These are the activations of a small neural network, seen along a few directions. Each row is one input.
In each table, some parts of the input vary, and every possible input appears once, in random order.
Descriptions start from the smaller parts, as in this example, which fits no table here: values(3) and (point or line(11) or (line(6) and ring(8))).
Shared parts are said once, and a part with two or three values counts as separate values.
(in the rows, 128 means zero)

Other details of the inputs shift rows strongly along two fixed directions, in all tables alike. That doesn't count.

A family of inputs:
x1: [106 103 114 151 115 166  80  84 123  97  93 114 101 173 111 214]
x2: [113 143 107 110 145 116 146 175 110 133 192 138 147  96 142 103]
x3: [187 147 164 152 115 119 135  57 173 149  80 118 127 111 116  48]
x4: [119 151 111 105 137 118 150 176 103 125 186 143 155 102 146 104]
x5: [149 132 133 135 134 118 123 127 141 116 117 124 131 110 133 133]
x6: [ 78  97 137 138 123 157 107 107 107 113  82 112  80 171 130 200]
x7: [120 108 101 136 133 132 120 178 107  93 146 124 131 133 126 224]
x8: [117 138 110 109 146 118 136 161 119 129 178 148 142 112 136  92]
x9: [185 127 157 146 104 121 135  67 171 175  91 116 132 124 106  67]
x10: [ 78  95 134 130 124 158 105 108 111 107  79 122  86 179 128 195]
x11: [157 136 108 122 138 112 140 164 135 151 170 131 168 100 124 124]
x12: [112 125 153 131 106 144 124  86 126 122  84 129 101 160 125 128]
x13: [145 132 168 124 105 122 137  53 161 169  88 131  99 117 119  30]
x14: [110  98 137 143 141 139  94 119 130 113  73 106 110 158 127 218]
x15: [114 142  98 104 148 115 136 179 116 128 192 152 148 113 136  95]
x16: [148 131 167 129 109 121 131  50 161 169  91 133  95 119 117  26]
x17: [152 137 100 115 140 104 143 180 130 142 183 138 168  90 130 131]
x18: [154 136 133 142 134 123 128 127 139 112 121 121 135 113 128 127]
x19: [120 151 118 113 131 120 149 161 109 131 175 138 147 102 146 101]
x20: [ 76  91 136 132 125 155 103 111 113 107  81 120  86 179 122 194]
x21: [148 136 167 121 103 123 139  49 159 169  86 132 100 116 125  28]
x22: [ 79 103 135 130 112 157 105 114 109 104  75 123  92 186 125 195]
x23: [154 145 115 129 159 112 134 170 132 134 168 120 177 105 135 115]
x24: [162 141  99 133 140 115 148 179 123 133 188 127 178 104 125 124]
x25: [161 149 114 135 155 114 138 164 131 127 169 121 175 103 135 108]
x26: [123 157 120 116 129 119 151 159 108 127 178 138 146 105 143 101]
x27: [131 106 120 151 120 141 120 137 120 100 112 117 118 145 114 204]
x28: [110 127 148 129 103 142 122  90 128 123  83 130 100 165 122 127]
x29: [160 145  96 135 138 114 151 181 120 119 189 134 171 100 123 131]
x30: [122 158 113 109 136 117 152 174 102 120 189 143 155 105 143 106]
x31: [111 143 100  99 143 115 141 179 116 128 187 149 151 110 137  97]
x32: [ 81 101 140 133 115 159 108 111 106 102  76 122  93 181 128 196]
x33: [108 113 105 128 156 126 110 180 108  89 137 119 138 131 141 224]
x34: [144 137 159 116  98 124 135  53 166 167  83 140 102 127 122  26]
x35: [147 133 167 133 107 122 132  50 162 172  93 130  94 115 121  28]
x36: [143 106 137 138 109 125 121 100 144 132  88 121 110 134 117 160]
x37: [112 115 111 134 163 134 106 175 114 110 133 112 148 141 133 215]
Description of these inputs: point or (values(2) and ring(8)) or (line(4) and line(5)).
Q: Which other rows does x9 become when the values(2) part takes its other values? List them by row number.
A: x23
Q: A walk changes only the line(5) part. It starts at x12 and steps to x32. List the rest of the walk in order.
A: x10, x20, x8

A family of inputs:
x38: [ 92  86 117 118 132 142 104 133 122 135 106 123 108 157 123 192]
x39: [ 77 103 100 125 117 156 119 136  96 109 144 134 102 156 121 192]
x40: [151 141 168 133 102 128 139  69 150 126  74 130 104 119 133  68]
x41: [133 119 142 119  95 134 129  58 154 162  97 141  99 130 114  69]
x42: [108 108 140 134 142 134 120 139 116  96  86 112 114 145 140 195]
x43: [ 98 123 142 136 154 144 104 131 112 103  94 106 124 161 139 187]
x44: [126 115 112 150 103 152 133 153 101 106 126 120 138 171 109 218]
x45: [118 153  94 107 123 110 157 192  98 109 214 155 143  84 138 128]
x46: [177 161 121 131  88 120 189 148 111 152 196 141 174 106 113  66]
x47: [134 163 103 113 133 119 149 145 122 141 203 153 149 106 129  31]
x48: [118 173 102 111 159 120 140 195  96  98 205 141 177 104 158 111]
x49: [186 134  83 151 169 112 116 178 137 111 201 120 189  82 119 156]
x50: [124 150  93  99 132 103 152 202 103 112 210 158 152  83 142 131]
x51: [139 116 160 136 136 125 115  77 168 181  86 116 112 136 113  62]
x52: [140 186 123 119 132 117 152 143 116 121 188 141 164  92 151  40]
x53: [153 120 164 122 102 106 132  77 163 163  79 131  99 110 123  87]
x54: [103 119 144 145 164 142 104 135 114 116  93  96 122 153 139 192]
x55: [119 121  88  99 163 109 137 207 118 156 206 135 166  91 142 132]
x56: [113 103 142 143 153 132 121 142 118 109  86 101 112 139 140 199]
x57: [133 130 149 131 112 137 120  62 152 153  96 136 102 150 113  50]
x58: [144 144 165 140  93 134 143  67 141 121  83 127  98 119 131  67]
x59: [109  92 136 133 134 121 115 142 123 130  99 113  98 136 131 208]
x60: [159 166 126 106 140  98 163 162 134 124 171 147 167  71 152  54]
x61: [ 87  98 124 130 151 145  97 136 121 124 107 118 114 175 119 177]
x62: [137 114 145 114 101 128 125  63 161 170  90 138 105 129 115  70]
x63: [ 97 105 119 120 125 127 116 158 107 102 121 133 106 140 130 214]
x64: [136 125 153 126 120 131 117  65 161 160  89 134 109 148 113  51]
x65: [185 137 140 151  90 126 131  73 172 150  86 123 137 132 102  95]
x66: [150 107 108 162 131 142  98 125 141 102 107 106 136 151 107 215]
x67: [ 95 128 139 135 145 148 104 128 108  94  97 114 122 165 141 183]
Q: Changing only one part turns x58 into x40. The same change can be made to x39. Which row results?
A: x41
Q: Describe the family of inputs behind these rows.
A: line(5) and (point or ring(5))
Q: Which other rows does x67 become when the ring(5) part takes its other values? List them by row number.
A: x60, x62, x63, x64

A family of inputs:
x68: [145 138 138 146 124 131 111  89 150 135 103 119 118 137 120 108]
x69: [151 134 141 147 117 127 123  98 148 130 102 125 118 145 112 105]
x70: [143 128 142 147 103 128 126  88 143 133 107 123 108 116 122 123]
x71: [102  96 131 150 144 137 102 139 117 110 101 103 101 140 131 219]
x72: [155 122 142 137 110 126 138  93 143 135  96 127 120 131 120 117]
x73: [124 167 151 105 130 106 161 128 134 142 138 136 143 101 155  37]
x74: [109 102 125 153 112 142 118 137 109  93 108 119 101 155 116 218]
x75: [140 135 100 124 129 118 148 170 110 109 171 139 157 115 130 150]
x76: [147 132 141 140 105 135 130  91 144 129 100 132 128 141 108 115]
x77: [104 113 120 150 149 147  91 135 119 103 105 107 112 167 125 207]
x78: [155 121 150 134 115 125 135 101 147 139  94 121 115 124 117 113]
x79: [131 152  95 132 142 122 123 168 116 110 180 132 155 118 131 141]
x80: [101 126  85  91 152 114 140 191 125 136 181 153 149 106 141 103]
x81: [148 128 143 133 113 130 125  89 146 139  99 118 115 117 122 119]
x82: [129 135 128 105 137 114 135 110 139 148 168 150 123 101 128  40]
x83: [116 141 155 130 116 146 134  86 117 123 104 131 100 136 136  75]
x84: [136 136 103 118 152 124 126 174 121 122 174 128 170 108 146 139]
x85: [130 136 110  98 114 120 146 125 149 154 146 156 129 106 131  49]
x86: [145 126 146 145 112 126 125  90 147 138 104 121 107 112 125 118]
x87: [169 138 132 124 129 109 153 124 145 146 136 135 147 101 129  80]
x88: [128 119 147 133 106 138 138  89 133 181 116 121 112 144 112  91]
x89: [148 126 141 136 114 136 117  88 148 138  99 120 130 131 128 113]
x90: [110 108 123 152 142 144 102 144 117  98 101 112 111 177 117 206]
x91: [163 140 128 128 108 121 142 122 140 132 140 137 154 117 124  86]
x92: [101 109 122 151 157 141  88 138 121 106 100 101 114 166 125 207]
x93: [133 134 108 116 158 111 132 178 120 128 169 120 157  91 139 143]
x94: [ 66 110 140 138 151 160 111 135  84  89  99 116  95 169 143 182]
x95: [140 131 111 117 152 108 144 189 118 123 168 127 157 100 132 139]
x96: [122 134 154 107 106 118 121  94 139 151 100 146 103 133 129  97]
x97: [136 139 108 120 160 114 138 186 123 123 172 133 174 112 129 131]
x98: [123 166 139 109 106 119 155 122 123 127 141 140 132 113 142  62]
x99: [105 145 116  88 153  97 131 191 112 138 179 154 152 105 148 120]
x100: [117 117 139 120 116 133 119  77 138 138 120 140  93 134 118  81]
x101: [ 84  97 121 140 115 159 119 132  94 134 122 112 104 181 113 207]
x102: [132 140 100 121 132 123 135 167 111 113 173 130 152 102 132 154]
x103: [154 121 144 137 107 133 128  96 146 133  96 125 130 141 120 110]
x104: [104  99 128 150 136 143 104 136 116 106 105 108  99 142 131 221]
x105: [116 140 160 130 126 145 135  86 120 127 101 130 101 134 141  67]
x106: [134 139  97 123 136 121 137 162 111 114 173 134 157 107 138 154]
x107: [153 153 125 128 120 124 134 111 143 139 143 136 153 107 123  88]
x108: [150 124 143 134 125 127 126  86 149 145  95 119 121 120 131 117]
x109: [ 99 105 126 141 154 147  95 133 120 110  96 105 126 160 124 215]
x110: [149 126 139 136 117 128 128  84 145 140  98 122 121 122 128 120]
x111: [113 148 158 118 105 132 143  92 129 127  95 128 108 137 142  84]
x112: [138 141 125 124 100 127 154 117 125 170 164 134 137 121 115  73]
x113: [120 135 149 111  97 122 121  93 134 144 103 146 103 136 124 105]
x114: [151 121 149 147 105 124 136  99 145 133 102 126 106 122 117 116]
x115: [141 130 108 119 154 114 136 187 121 123 169 128 174 114 138 131]
x116: [101 108 124 141 146 154  98 130 119 106 100 111 123 162 124 217]
x117: [149 135 138 148 108 128 123  96 144 125 104 127 118 147 109 110]
x118: [134 134 105 118 160 117 124 178 123 127 170 122 174 105 145 135]
x119: [102 133  93 107 135 126 130 163 102 111 198 151 133 116 130 121]
x120: [138 129 114 129 151 105 144 191 120 123 174 130 148  94 135 138]
x121: [118 114 129 108 113 132 130  94 156 156  96 145 102 132 126  73]
x122: [111  92 127 141 143 137 115 141 113 107  92 110 115 161 125 218]
x123: [116 119 123 114  96 137 129  93 145 142 103 145 101 137 119  90]
x124: [107 105 117 143 121 154  99 128 111  98 105 114 124 165 128 216]
x125: [154 123 146 135 106 127 136  98 143 133  97 124 115 126 114 117]
x126: [143 134 142 137 120 137 119  85 150 139 100 124 129 131 119 114]
x127: [162 142 129 126 107 115 150 123 138 133 140 135 140 103 118  91]
x128: [114 131 105 114 147 122 148 187 102 163 201 130 157 117 130 117]
x129: [138 142 106 120 152 121 141 182 122 119 175 138 170 115 129 134]
x130: [115 141 150 131 107 145 132  87 114 119 106 133 100 139 130  84]
x131: [138 132 111 129 143 111 146 186 118 118 177 134 146  98 134 141]
x132: [135 133 104 118 162 111 134 173 119 129 168 124 162  97 145 144]
x133: [138 144 104 130 164 108 131 192 123 120 177 128 163 117 130 123]
x134: [143 133 106 119 145 120 138 184 120 118 172 133 171 116 137 134]
x135: [149 130 145 138 113 134 130  93 148 134  98 130 129 139 111 111]
x136: [ 65 121 141 124 130 151 123 139  94  90  93 116 101 172 150 194]
x137: [122 133 159 104 114 114 121  95 144 157  97 146 104 131 133  90]
x138: [149 125 147 132 121 128 124  92 149 144  96 115 115 114 125 115]
x139: [ 66  84 122 126 151 145  94 127 106 104 118 124  88 166 122 190]
Q: Changing only one part turns x139 into x119. The same change can be made to x73. Which row results?
A: x98
Q: Describe the family of inputs behind these rows.
A: line(4) and (point or ring(5) or (values(2) and line(6)))
Q: Which other rows does x116 become when the line(6) part takes its other values? List them by row number.
A: x77, x84, x104, x108, x138
Q: Which other rows does x129 become when the values(2) part takes its other values? List them by row number.
A: x116
Q: A walk changes only the ring(5) part. It starts at x121 and steps to x82. List the rest of the walk in order.
A: x105, x136, x137
